Each row below holds a small network's activations on one input, seen along a few directions.
In each table, some parts of the input vary, and every possible input appears once, in random order.
A made-up example of a description, with smaller parts first: values(2) and (point or line(9) or (ring(5) and line(6))).
Shared parts are said once, and a part with two or three values counts as separate values.

Other details of the inputs vary at random and push rows far along two fixed directions, the same in every table; ignore that.

Rows:
R1: [-62 -78  10  14  18  18 -24 -69 -38 -40 -12 -43]
R2: [-62 -59   7   2  32   1 -10 -44 -43 -44 -35 -39]
R3: [ -7 -12   3 -12  19  13 -13 -26 -19 -14 -14  -9]
R4: [ 62  13  10 -46  -2  55 -56 -44  -6  17  21  32]
R5: [ 58  45  -3 -26  -3  -9  -8  33  23  26  -1  38]
R6: [-47 -58   3   0  36  10 -23 -58 -33 -41 -26 -41]
R7: [ -7  15   2  19 -35  -6  23  34  19  17  26   0]
R8: [-57 -13  -8  51 -11 -63  50  62  24  -7  -9 -36]
R9: [ 62  45  -7 -31  12  23 -16 -10   7  17   6  35]
R10: [ 53  50  -7 -22   2   7   0  14  17  23  10  31]
R11: [ 61  18  14 -49  -5  64 -53 -48 -16  18  22  35]
R12: [ 52  37   2 -35   6   7 -15  11   3  17  -5  37]
R13: [ 15  -6  -1 -19  26  18 -26 -37 -11  -7  -9   1]
R14: [ -3   6  -6  31 -25 -29  22  40  26  16  13   3]
R15: [-10  -9   1 -14  17   0  -2 -10 -14 -16 -15  -3]
R16: [  1  -5   4  -2 -10  16  -5 -13  -5   1  13   5]
R17: [ 49  64   0   8 -52 -12  26  72  45  52  38  39]
R18: [-3  3 -6  7 13  1  4 -8 -4 -5 -8 -7]
R19: [  1 -33   6 -21  18  41 -36 -71 -35 -21  -4   3]
R20: [-87 -48   2  62 -21 -35  43  21  -2 -19   0 -49]
R21: [  1  -1   0  11 -14   2   4   1   1   6   6   8]
R22: [ -8  19  -4  42 -45 -39  42  74  45  30  28  -3]
R23: [ 20 -12  -2 -23  35  29 -37 -57 -19 -15 -13  -1]
R24: [  2  10  -5   5  -2 -29  15  38  17   6  -8   1]
R25: [  6  30  -6   7 -12 -34  32  58  24  12  -3  12]
R26: [  5  27  -6   6  -9 -27  28  47  20  10   1   7]
R27: [-68 -46   5  35 -13  -6  17 -11 -13 -22   5 -38]
R28: [ 54  36  -2 -37   9  21 -19  -7   2  13   4  31]
R29: [ -7 -18   1 -14  29  22 -21 -48 -26 -19 -15  -9]
R30: [-73 -20  -5  54  -9 -58  56  57  10 -14 -14 -41]
Each input here is: values(3) and (line(4) or line(6)).
Question: The inputs of R12 and R5 match in every part but the values(3) part. If R3 is changed in the same way as R12 into R5, which row does it become?
Answer: R6
Question: List by row number the other rows that have the values(3) part in common with R10.
Answer: R7, R9, R15, R16, R19, R25, R26, R27, R28

Rows:
R31: [-57 -59   1  46   1   3 -10 -36  -9 -18   6 -54]
R32: [-12 -31  20 -41  26  44 -34 -69 -42 -30  -7  -5]
R33: [-85 -42  12  14  -1 -29  38  22 -23 -37 -18 -36]
R34: [ 63  21   8 -68  12  25 -38 -21 -26   4 -14  59]
R35: [ 40  30  16 -43  -5  37 -20 -11 -13  13   7  30]
R36: [-77 -48   5  24  -3 -39  27  20 -31 -28 -35 -29]
R37: [-54 -27 -30  49  58 -60  33  15  16 -33 -41 -69]
R38: [-69 -46  -9  75 -12 -25  35  -3  -1 -15   5 -50]
R39: [  8   8   9   0 -21 -19   3  41  16  20   4   8]
R40: [ 39  43  -3  16 -39 -31  25  69  59  44  32  18]
R41: [ 51  15  12 -28  -3  28 -39 -16   6  24  17  23]
R42: [  7  10  12 -16 -19 -21   1  56  10  14 -12  15]
R43: [ 32  54 -10  31 -40 -27  33  72  42  40  21  32]
R44: [ 16   4   2 -22  -9  -5 -17  11  10   7   4  14]
R45: [-58 -15 -34  55  59 -57  41   1   2 -35 -46 -50]
R46: [ 28  -8  15 -38  13  33 -39 -47 -30  -7 -15  26]
R47: [ 34  45 -26 -13  54   2   6  -8   9  -9 -22  -5]
R48: [ 45  38   4 -33 -23 -25   0  64  28  30   3  41]
R49: [ 31 -24   1 -22  16  54 -57 -80 -12   1  18   4]
R50: [ 29  55 -15  29 -42  -8  38  55  47  39  50  14]
R51: [ -8 -35   8 -32  26  63 -42 -92 -44 -30   1  -8]
R52: [-17 -36  20 -58  28  50 -42 -65 -69 -34 -29  -3]
R53: [ 57  25   1 -47   2  26 -29 -22  -5  10  -2  49]
R54: [-36   0   4  32 -23 -11  30  21   5  -4  13 -25]
R55: [-25 -10  -2  28 -10  21   9 -23  -4   1  19 -24]
R56: [ 46  44  -8   7 -25 -10  16  38  38  32  23  40]
R57: [-27 -10 -13  55 -20 -20  32   6  21   1  20 -18]
Question: The inputs of R42 and R36 match in every part but one. If R44 is changed in the same way as R42 into R36, which row does it become?
Answer: R53
Question: Describe the family of inputs behind these rows.
Answer: values(3) and (point or (values(2) and line(4)))
Question: Change only the values(2) part in R41. List by row number the other rows that result.
Answer: R40
Question: Change only the line(4) part in R52. List by row number the other rows that result.
Answer: R35, R54, R55
Question: Change only the values(2) part in R54. List by row number the other rows that result.
Answer: R51
